These are the activations of a small neural network, seen along a few directions. Each row is one input.
Each table varies a few parts of the input and shows all the possible inputs, shuffled.
A made-up example of a description, with smaller parts first: one of 8 places around a ring, together with either a single point or (one of 2 separate values, together with one of 4 places along a line) or one of 9 places along a line.
Shared parts are said once, and a part with two or three values counts as separate values.
In the rows, 128 means zero.

Other details of the inputs shift rows strongly along two fixed directions, in all tables alike. That doesn't count.

A family of inputs:
R1: [ 86 154  98 123 143 153 141 149 163 137 117 133]
R2: [118 106 130 128 128 132 137 109 142 135 137 135]
R3: [ 96 141 123 111 147 133 145 139 158 121 117 146]
R4: [116 153 158  67 148 153 116  90 160 178 147 164]
R5: [148 126 118 106 156 138 134 128 127 140 116 129]
R6: [111 161 136  70 132 161 109 101 186 170 158 150]
R7: [ 96 108  96 178 134 119 166 150 123 106  93 119]
R8: [ 87 166 155  76 132 145 107 107 179 155 150 160]
R9: [143 119 113 109 129 127 135 125 117 156 137 144]
R10: [127 167 142  85 125 148 106 105 169 171 179 151]
R11: [102 133 111 105 123 124 122 132 134 125 129 127]
R12: [124 105  90 169 132 107 152 155 110  90 110 134]
R13: [146 114 142 131 158 126 136 115 128 139 122 140]
R14: [135  71  89 143 152 124 190 155  91 108  80 126]
R15: [ 65 135 112 117 124 152 147 137 155 144 120 146]
R16: [175 168 180 152  93 109  80 137  99 112 135  79]
R17: [206 136 188 154 110 113  77 111  91 100 151  90]
R18: [119 149 108 125 137 121 135 149 146 126 135 140]
R19: [129  67 101 147 137 113 164 124  92 124 103 131]
R20: [105 177 138  85 122 134  99 117 179 165 165 163]
R21: [112 117 126 105 126 141 147 117 138 134 132 134]
R22: [197 118 180 135 105 112  77  99  83 130 140 114]
R23: [108 119 139 133 124 112 116 117 127 119 134 130]
R24: [ 98 140 116 123 110 138 121 135 131 132 122 114]
R25: [222 136 188 131 118 108  81 124  75 122 140  89]
R26: [103 144 112 134 106 132 127 143 133 142 136 128]
R27: [133  85 104 162 141 118 170 137 115 101 108 117]
R28: [ 99  80 100 183 107 111 156 149  91  99  95 104]
R29: [105 117  93 125 133 148 149 119 159 147 146 168]
R30: [129  82  92 148 135 122 189 153 104  92  92 111]
R31: [138 164 143 102 167 154 112 100 172 174 156 181]
R32: [114  94  73 149 134 110 168 172 106  85  88 109]
R33: [ 87 141 102 147 118 137 131 127 144 141 135 151]
R34: [ 85 150 121 127 139 149 149 142 156 131 112 136]
R35: [172 140 199 149 116  95  73 113 100  93 134  88]
R36: [141  97  88 139 135 126 165 151 108  99 104 102]
R37: [121 127 126 139 112 115 110 124 126 119 139 143]
R38: [146 109 127 102 130 135 121 122 114 145 121 125]
R39: [211 145 184 137 102 108  84 123  88 106 149  76]
R40: [167 162 181 168 102 115  74 121 102 106 136  94]
Description of these inputs: one of 2 separate values, together with one of 4 places along a line, together with one of 5 places around a ring.
Question: Changing only the place on the line of 4 turns R32 into R1. The same change can be made to R8. Which row results?
Answer: R15
Question: Change only the place on the ring of 5 in R20. List by row number the other rows that result.
Answer: R8, R11, R23, R37
Question: Change only the place on the line of 4 in R23. List by row number the other rows that result.
Answer: R2, R19, R28
Question: Change only the place on the line of 4 in R38. List by row number the other rows that result.
Answer: R6, R11, R24

A family of inputs:
R41: [194 143 184  80 144 132  91  77 143 149 178 139]
R42: [154 165 192 103  85 124  59 103 114 116 141  81]
R43: [ 89 182 125  87 142 145 122 122 188 154 135 140]
R44: [ 60 168 102 129 176 157 145 130 212 154 128 193]
R45: [138  33  67 138 144 125 195 141  66 134  84 135]
R46: [219  62 146 157 131 103 143 133  39 109  92  74]
R47: [159 103 121 196  89 102 127 144  69  82 123  77]
R48: [ 52 162  72  88 130 168 157 141 204 176 148 191]
R49: [224 141 191 101 149 111  80  99 106 123 152 125]
R50: [ 71  90  18 153 154 131 207 196 126  91  69 131]
R51: [142 162 196 127 116 112  93 119 122 108 129  88]
R52: [ 51  72  33 137 127 123 191 173 114 111  83 131]
R53: [ 68 169 124 124 158 149 135 116 212 161 138 179]
R54: [124  39  21 138 175 111 237 162 119 114  92 166]
R55: [ 56 169  83 115 135 160 148 113 200 176 152 197]
R56: [125  86 129 185  98 109 128 137  90  82 103 103]
R57: [214 163 213  90 159 145  71  89 119 167 148 123]
R58: [ 66 146 118 112 144 151 159 127 179 134 132 145]
R59: [162 141 203 164 100 117  68 106 114 100 146  83]
R60: [149 195 163 141 126 129  75 117 144 136 154 132]
R61: [204  42 134 142 113  78 123 125  34  89 117  99]
R62: [197  42 112 144 116  94 151 128  53  86 109 107]
R63: [125 191 154 131 125 129  96 110 167 156 160 143]
R64: [ 55 179 110  99 172 158 157 137 204 150 124 179]
R65: [ 92 172 189  89 119 134  83  99 154 148 151 135]
R66: [128 175 212 102 101 131  75  93 137 126 148 109]
R67: [164 102 122 169  80 109 126 166  70  82 122  65]
R68: [131 136 186 147 100 110  67 104 111 119 137 112]
R69: [106 195 120  99 141 153 113 146 184 159 151 161]
R70: [197  44 123 151 117 119 155 126  40 110  90  91]
R71: [103 119  86  79 188 184 186 104 188 200 138 190]
R72: [143 180 195 126  93 116  41  92 124 151 174 121]
R73: [ 77  84  15 163 131 122 218 203 128 111  89 137]
R74: [127  89  95 157 105 116 148 161  88  77  99  68]
R75: [111 140 124 117  97 125 107 143 121 140 143 129]
Question: Describe the family of inputs behind these rows.
Answer: one of 5 places along a line, together with either one of 2 separate values or one of 5 places around a ring
Question: Changing only the place on the line of 5 turns R41 into R54. The same change can be made to R47. Which row results?
Answer: R63
Question: Change only the place on the ring of 5 in R74. List by row number the other rows that result.
Answer: R47, R58, R59, R67
Question: Start at R43 and move only the place on the ring of 5, one step at a time. The first step leads to R51. Which rows follow, in order?
Answer: R53, R63, R73
